Each row below holds a small network's activations on one input, seen along a few directions.
Each table varies a few parts of the input and shows all the possible inputs, shuffled.
A made-up example of a description, with smaller parts first: one of 5 places around a ring, together with either a single point or (one of 2 separate values, together with one of 4 places along a line) or one of 11 places along a line.
Shared parts are said once, and a part with two or three values counts as separate values.

Other details of the inputs vary at random and push rows far along three fixed directions, the same in every table; ignore that.
To show where, the next rows are all for the same input, with only those details redrawn:
[  8 -32 -25 -38  -7   8   1  11  -9  12  -4  -7  -4  12]
[ 16  -8 -17  14  12 -11 -19 -13  19 -10  15 -24  -8 -10]
[  6  11   4  35   3 -11  -1  -4   8 -17   4 -15  -5 -11]
[ -8  23   6  55  13  -8  -1 -21   9 -25   3 -12   3 -11]
[ 16  10   6  29  -5 -16  -1   7   9 -16   5 -19  -9 -14]
[ 25   7  13  17 -20 -20   8  31   1 -11  -1 -18 -16 -14]
[ 23 -18  -9 -19 -16  -8   2  27  -3   4   0 -15 -14  -2]
[-14 -25 -40  -6  31  15 -19 -45   9  -1   8  -8   9  12]

Rows:
row 1: [  7  -9 -32  12  16  17  -2 -18  16   1  10  22 -30 -30]
row 2: [ 40   3  16   6 -18 -28 -19  16  28  -7   5 -19  -8 -19]
row 3: [-27  20  26  11  -9   0  25  -3 -20 -17 -24   8  19   3]
row 4: [ 28 -32 -22 -13   4  -7 -19  -4   7  20  26  -3  -6   0]
row 5: [  6   2 -17  -8  18 -11 -23 -16  21  -6  27 -17  -3 -10]
row 6: [  1 -15   8 -13 -24  14  21  34 -33  13 -14  14  -8  16]
row 7: [ 10 -23 -13 -21 -13  -2   7  15  -9  19   4   9   8   7]
row 8: [ -6  16  -6  33  11  -4   1 -13   6  -4  16   2   7  -2]
row 9: [-14  -5  -4  -6  16   2  -5 -23  -5   3   4   6  15   1]
row 10: [-12  19  15  31  -5   7  22   8 -18   5   3  18   5   5]
row 11: [-23  18  29  18  -6   2  19  -1 -21  -2  -7  19  13   3]
row 12: [ 10  12  27  20  -8 -12  -3   3  -3 -15   2  -5  -4 -12]
row 13: [ 16 -10  -6 -18   7   5 -21   1  19   9  12 -10 -15   4]
row 14: [-12   5   1  20   1   4  11  -4  -8 -10  -9  -1   5   3]
row 15: [ 19  -3  12   2  -8 -11 -13   3  14  13   7   2  -2  -4]
row 16: [-11 -11 -11   0  20  19 -27 -35  11   3   0   2   2  13]
row 17: [  3 -24 -18 -17   0  11  -1   6 -16  10  -4   3  -3  10]
row 18: [  9  17  22  41 -16 -14  13  13  -5 -15  -3   1   7 -11]
row 19: [ -3  15   7 -12  -8 -13  12  16  -4  -2   1  -6  -3  -3]
row 20: [-36   5   0 -20   3  23  19  -6 -10   6 -26  15  13  26]
row 21: [ -7  25  22  27   1 -22   6  -9   8 -17   4  -7   9 -16]
row 22: [-20 -17 -22 -10  29  15 -22 -49  11  17   1  14  26  14]
row 23: [  1 -11 -11 -25   5  -4 -12  -5   5  -9   1 -20  -6  -2]
row 24: [ 31  11  27   6 -20 -28  -3  29   0 -14   1 -16 -12 -24]
row 25: [ 4  4  0  2 -7 -4 17 20 -4 -2 -1 -6 -9  3]
row 26: [ 14  -8  14 -31 -28 -10  10  35 -13  -2 -10  -4   0  -3]
row 27: [ -9  -7   7  14  -7  13  14  -4 -24   6 -10  19  10  13]
row 28: [-15  17   2  31   8   6  13  -3  -4 -12   2   3   4   5]
row 29: [ -6  -7 -15 -17  -5   3  17   9 -11  16   0   7   3  13]
row 30: [ 14   0   8 -12  -7 -11  -9  19  -6  -9   0 -15 -15 -10]
row 31: [ 15 -35 -21 -38 -14   0   5  11  -9  16  -5  -2   3  10]
row 32: [  7   3  -6  -5   9  -3 -18  -4  26  -4   9 -11  -7   0]
row 33: [ 24  -7 -18  -2  21  -7 -41 -24  39  11  32 -16 -10  -8]
row 34: [-29  14   7  15  10  13   0 -24   4  -9 -19   4  16   9]
row 35: [-15  17  28  20 -10   7  13  -2 -12  -3 -27  19  19   5]
row 36: [ -5 -15 -16 -50 -13  25  24  25 -16  12 -17  33 -32 -17]
row 37: [  1 -13 -21 -35  14   2 -16  -4   9  -4  15 -15  -8   3]
row 38: [ -7  42  32  28 -16 -14  20  17   6  -5 -12   4   4  -5]
row 39: [ 29 -11   8 -28 -23  -8 -10  36   2  11 -10  -9 -17  -3]
row 40: [ 18   0  16 -28 -19  -6   9  44 -11   2   4 -10 -24  -2]
row 41: [-31   1  11  -8   0  22  11  -4 -29  -4 -16  13   5  16]
row 42: [ 24  12  -4  16  15 -18 -32 -13  36   1  24 -16  -7 -18]
row 43: [-38  -4  -3 -10   7  22   7 -28  -7  15 -17  28  34  24]
row 44: [-18  15  11  35  -2   9  15   0 -14 -14 -10   7  11   4]
row 45: [ 29  -7   4  10   2 -12 -33 -15  27   0  12 -12  -6 -10]
row 46: [ 26 -15 -11   4   2 -14 -11   2   5  12  18  -4   0  -9]
row 47: [ 11  17   4  16  21 -16 -19  -7  19 -21  21 -25 -15 -20]
row 48: [-12  19  24  16  -9  -9  14  -2   5   1 -15   9  15   0]
row 49: [-20  -2 -12   9  24   8 -19 -56  20  -6  -6   0  23   8]
row 50: [  9  18  22   3 -11  -5   6  27   3   0  -9  -2 -11  -2]
row 51: [ -9  -7   5 -29 -13  -1  13  14 -16   7  -7   9  12   6]
row 52: [-26  15   7   3  10  15   9 -11 -14   1   2  12  10   8]
row 53: [-10  12  20  32 -10   4  22   6 -25  -5 -17  18  15   2]
row 54: [-12  -1  -3 -28  -9  11   8  11  -4  19 -10  14  11  16]
row 55: [ -1  -2 -16  27  22 -10 -11 -40  19  -3  18  -7  12  -5]
row 56: [-20  39  23  32   8  -9  13  -4   3 -28  -3 -11  -2  -9]
row 57: [-24 -11 -36 -11  30  39 -10 -47  20   9  -7  36 -13 -11]
row 58: [ -7 -14  -7 -13  -2  20  15  13 -21  13   0  13  -6  20]
row 59: [  4 -22 -16 -34  -8  13  15  28 -23  18  -4   9  -8  17]
row 60: [ 11   1  10  -9 -16  -3  -7  20   8  -2 -10  -7  -5  -1]
row 61: [ 26  -8  -8 -36  -5 -15 -11  25   4   9  18 -14 -15 -11]
row 62: [ -9 -17 -11 -39  -3  10  -4   6 -12  -1  -6  -5   0  10]
row 63: [-27 -10 -29  -1  26  24   2 -31 -13  16   5  20  19  20]
Q: What is each input in this table made of?
A: one of 3 separate values, together with either a single point or (one of 4 places along a line, together with one of 5 places around a ring)
Q: The inputs of row 61 and row 63 match in every part but the choice among 3 separate values. If row 56 is changed in the same way as row 61 into row 63, which row does it become?
A: row 25
Q: The inputs of row 5 and row 54 match in every part but the choice among 3 separate values. If row 40 is changed in the same way as row 5 into row 54, which row does it become?
A: row 13
Q: Which other rows does row 4 become when the choice among 3 separate values takes its other values? List them by row number.
A: row 11, row 15
Q: Which other rows does row 55 become when the choice among 3 separate values takes its other values? List them by row number.
A: row 21, row 48
Q: A walk changes only the place on the line of 4. It starts at row 6 and steps to row 17. List the rest of the walk in order.
A: row 44, row 14
